Each row below is a small network's average activation on inputs in which a field has the value named, seen along a few directions.
Values that are neighbours, or in one group, have similar rows; names and order tell nothing.
In the rows, zero is written as 500.
Strong random noise was added to every row along 2 fixed directions; ignore it. To show where, here is one row again and again, with new noise each time:
| 343 | 381 | 341 | 441 | 697 | 572 | 312 | 620 | 398 | 896 | 402 | 410 | 666 |
| 388 | 365 | 418 | 596 | 589 | 598 | 410 | 549 | 474 | 391 | 645 | 613 | 352 |
| 508 | 377 | 460 | 524 | 553 | 533 | 431 | 580 | 392 | 607 | 540 | 438 | 616 |
| 357 | 373 | 374 | 515 | 650 | 588 | 355 | 586 | 437 | 654 | 519 | 512 | 508 |


POFU, 13 values:
bep: | 653 | 549 | 555 | 367 | 429 | 449 | 649 | 459 | 528 | 465 | 581 | 477 | 435 |
luta: | 316 | 645 | 535 | 563 | 484 | 478 | 506 | 414 | 717 | 192 | 488 | 723 | 141 |
zogiv: | 512 | 337 | 403 | 364 | 620 | 521 | 345 | 590 | 406 | 854 | 361 | 270 | 705 |
lil: | 490 | 506 | 504 | 571 | 581 | 522 | 476 | 531 | 482 | 488 | 331 | 479 | 617 |
niru: | 536 | 597 | 565 | 746 | 413 | 408 | 639 | 450 | 563 | 113 | 621 | 635 | 399 |
tupa: | 345 | 602 | 414 | 326 | 486 | 508 | 508 | 428 | 624 | 688 | 459 | 517 | 372 |
zulal: | 376 | 713 | 477 | 469 | 502 | 416 | 522 | 440 | 682 | 574 | 358 | 605 | 369 |
fuful: | 405 | 645 | 627 | 544 | 469 | 393 | 536 | 406 | 508 | 512 | 370 | 480 | 538 |
niva: | 437 | 476 | 404 | 406 | 493 | 606 | 523 | 427 | 514 | 337 | 623 | 647 | 341 |
vode: | 628 | 384 | 483 | 397 | 542 | 537 | 455 | 525 | 393 | 704 | 513 | 416 | 573 |
lovit: | 180 | 709 | 341 | 438 | 615 | 615 | 404 | 443 | 719 | 552 | 411 | 762 | 145 |
gol: | 554 | 364 | 510 | 523 | 536 | 547 | 405 | 590 | 415 | 526 | 545 | 421 | 562 |
sati: | 485 | 440 | 544 | 710 | 447 | 585 | 560 | 475 | 580 |  64 | 685 | 673 | 320 |
The values of POFU form a ring.
Q: Going along POFU from fuful by way of its neighbour niru, in what order are luta, lil, tupa, niva met?
A: lil, niva, tupa, luta
Q: Which values are neighbours of gol? Give them in the order they are listed.
A: zogiv, sati

VEM, 13 values:
fugis: | 425 | 584 | 510 | 702 | 603 | 333 | 346 | 507 | 588 | 336 | 401 | 548 | 272 |
pag: | 978 | 321 | 923 | 527 | 320 | 236 | 550 | 493 | 279 | 300 | 438 | 250 | 850 |
vuku: | 920 | 706 | 718 | 577 | 269 | 395 | 815 | 484 | 431 | 399 | 266 | 306 | 905 |
bimu: | 744 | 355 | 646 | 196 | 374 | 494 | 635 | 461 | 525 | 569 | 504 | 329 | 629 |
zofe: | 795 | 681 | 504 | 251 | 369 | 428 | 681 | 346 | 450 | 644 | 483 | 303 | 557 |
madad: | 736 | 468 | 502 | 521 | 423 | 547 | 564 | 507 | 477 | 350 | 830 | 525 | 266 |
vutod: |  91 | 639 | 357 | 225 | 626 | 515 | 366 | 432 | 651 | 900 | 256 | 613 | 416 |
vapap: | 517 | 820 | 539 | 520 | 320 | 427 | 646 | 405 | 567 | 577 | 351 | 424 | 693 |
mez: | 519 | 599 | 667 | 660 | 322 | 380 | 654 | 548 | 537 | 529 | 403 | 403 | 666 |
papiv: | 100 | 317 | 192 | 581 | 908 | 780 | 239 | 627 | 473 | 558 | 581 | 672 | 355 |
vili: | 733 | 378 | 618 | 545 | 227 | 479 | 629 | 563 | 416 | 268 | 851 | 534 | 540 |
luk: | 541 | 301 | 346 | 461 | 601 | 613 | 404 | 584 | 313 | 640 | 522 | 345 | 836 |
zug: | 357 | 374 | 479 | 653 | 594 | 487 | 381 | 567 | 425 | 578 | 532 | 568 | 513 |
The values of VEM form a ring.
Q: Going along VEM from madad by way of its neighbour vili, in what order are fugis, pag, vapap, papiv met?
A: papiv, pag, fugis, vapap
Q: Which values are neighbours of zofe? Give them in the order they are listed.
A: bimu, vutod

PIRUV, 9 values:
rus: | 606 | 521 | 495 | 483 | 405 | 515 | 582 | 524 | 433 | 576 | 589 | 451 | 676 |
suf: | 489 | 555 | 326 | 408 | 612 | 565 | 437 | 563 | 400 | 900 | 414 | 374 | 724 |
sadeg: | 582 | 560 | 536 | 462 | 421 | 398 | 565 | 411 | 538 | 550 | 421 | 401 | 560 |
lisat: | 652 | 341 | 571 | 461 | 436 | 495 | 540 | 465 | 475 | 295 | 587 | 477 | 474 |
vulu: | 432 | 324 | 479 | 523 | 580 | 534 | 416 | 511 | 507 | 404 | 607 | 554 | 334 |
dotuv: | 373 | 516 | 530 | 684 | 526 | 499 | 450 | 494 | 525 | 255 | 582 | 665 | 307 |
bizi: | 396 | 564 | 483 | 484 | 471 | 500 | 541 | 448 | 644 | 339 | 533 | 614 | 290 |
duz: | 467 | 580 | 568 | 478 | 440 | 498 | 541 | 507 | 595 | 431 | 491 | 585 | 362 |
zar: | 580 | 535 | 576 | 579 | 528 | 485 | 495 | 548 | 395 | 538 | 377 | 428 | 695 |
The values of PIRUV form 4 separate groups.
Q: Which other values are in the same group as vulu? Give them in the order they are listed.
A: lisat
Q: Which other values are in the same group as suf? Give them in the order they are listed.
A: rus
Q: Which other values are in the same group as duz? Give them in the order they are listed.
A: sadeg, bizi

NOSAD, 14 values:
keloz: | 391 | 452 | 534 | 642 | 609 | 482 | 387 | 570 | 472 | 454 | 425 | 540 | 491 |
dul: | 431 | 460 | 448 | 518 | 596 | 513 | 404 | 529 | 419 | 652 | 497 | 459 | 563 |
gafo: | 326 | 338 | 336 | 428 | 665 | 596 | 327 | 568 | 449 | 817 | 384 | 448 | 571 |
det: | 404 | 624 | 489 | 533 | 596 | 466 | 510 | 509 | 515 | 615 | 283 | 393 | 679 |
lonu: | 392 | 594 | 478 | 440 | 479 | 469 | 493 | 465 | 601 | 616 | 421 | 501 | 426 |
voz: | 380 | 617 | 385 | 278 | 561 | 464 | 454 | 459 | 570 | 822 | 263 | 437 | 585 |
mib: | 219 | 360 | 238 | 442 | 790 | 651 | 242 | 514 | 531 | 701 | 490 | 587 | 359 |
gipan: | 781 | 626 | 648 | 552 | 270 | 386 | 665 | 441 | 503 | 339 | 544 | 444 | 593 |
daro: | 417 | 632 | 458 | 359 | 559 | 511 | 527 | 484 | 577 | 663 | 369 | 524 | 461 |
fomuk: | 551 | 348 | 495 | 411 | 516 | 568 | 454 | 593 | 360 | 645 | 548 | 431 | 694 |
sazop: | 392 | 605 | 436 | 459 | 519 | 447 | 472 | 539 | 528 | 869 | 356 | 415 | 640 |
tas: | 388 | 312 | 388 | 606 | 578 | 678 | 432 | 485 | 546 | 157 | 814 | 786 | 113 |
dapog: | 516 | 411 | 473 | 524 | 573 | 514 | 438 | 572 | 456 | 505 | 494 | 482 | 481 |
riz: | 297 | 631 | 430 | 369 | 600 | 554 | 451 | 486 | 592 | 696 | 374 | 556 | 392 |
The values of NOSAD form a line.
Q: Which values are neighbours of sazop? Give them in the order they are listed.
A: det, gipan
Q: Which values are neighbours of dapog? Give them in the order they are listed.
A: dul, gafo
Q: Which values are neighbours of riz? Give them in the order they are listed.
A: lonu, daro
